Here are a small network's activations along a few directions, averaged over the inputs that share one value of a field.
Related values have similar rows: they may be neighbours, one step apart, or belong to one group.
In the rows, zero is written as 500.
Random noise pushes rows far along 5 fixed directions. That doesn't count. These rows show it; they differ only by the noise:
[487 487 518 535 367 335 721 644 247 646 384 419 613 719 319 361 293]
[538 388 474 529 626 627 371 399 780 418 541 656 393 361 528 766 674]
[337 346 340 452 250 433 510 267 590 675 581 246 619 385 392 343 468]
[390 462 675 394 564 434 295 310 654 465 500 494 336 415 647 440 499]
[465 339 448 527 723 567 475 657 685 333 364 437 466 266 573 471 693]
[553 397 416 587 557 538 612 648 523 483 418 541 543 499 393 604 555]
[500 536 750 452 649 358 353 443 647 509 413 622 407 551 535 490 444]


Values of G:
g1: [475 571 565 483 625 642 447 448 418 321 575 621 495 513 611 342 580]
g4: [609 420 463 438 402 739 536 541 362 379 592 613 190 466 638 837 660]
g5: [622 462 622 540 587 583 551 591 544 449 453 586 385 483 499 518 584]
g9: [522 606 733 453 823 457 368 470 589 361 488 607 494 571 583 333 510]
g7: [390 443 475 394 576 544 254 249 677 350 623 411 566 305 689 337 547]
g3: [421 753 520 436 498 351 436 587 384 504 433 304 480 476 690 302 414]
g8: [543 579 276 577 332 551 538 535 603 718 577 409 721 433 386 570 436]
g2: [554 637 450 515 361 476 429 433 585 662 611 452 646 490 408 553 436]
g6: [254 494 585 396 615 103 431 541 645 522 236 180 618 296 547 12 536]
The values of G form 3 separate groups.
Which other values are in the same group as g4? Give them in the order they are listed.
Answer: g5, g6
Which other values are in the same group as g8? Give them in the order they are listed.
Answer: g3, g2

Values of T:
t8: [614 264 374 612 441 581 737 606 511 554 352 636 337 578 408 779 548]
t9: [519 610 642 436 519 428 316 267 663 536 538 654 380 511 571 531 513]
t5: [590 606 411 447 444 446 309 440 883 734 602 465 560 335 396 787 587]
t1: [386 837 626 374 388 440 211 107 539 657 762 505 586 579 619 315 298]
t2: [672 417 284 735 946 797 610 844 605 125 433 743 662 390 441 748 836]
t6: [517 299 476 689 750 731 826 863 146 179 418 635 495 652 415 556 614]
t7: [651 499 737 531 804 262 478 946 705 488 113 508 588 446 471 410 439]
t3: [317 217 514 480 517 544 763 814 75 201 265 174 341 384 689 58 548]
t4: [611 669 391 523 582 628 561 787 287 347 477 529 440 503 627 643 574]
The values of T form a 3 by 3 grid.
Name the neighbours of t3, in listed order.
Answer: t8, t9, t6
Name the neighbours of t1, in listed order.
Answer: t2, t4
A value of T combines one of 3 hidden first parts with one of 3 second parts; all combinations occur once.
t8 and t7 share the first part; t8 and t3 share the second. Which value has the first part of t3 and the second part of t7?
Answer: t9
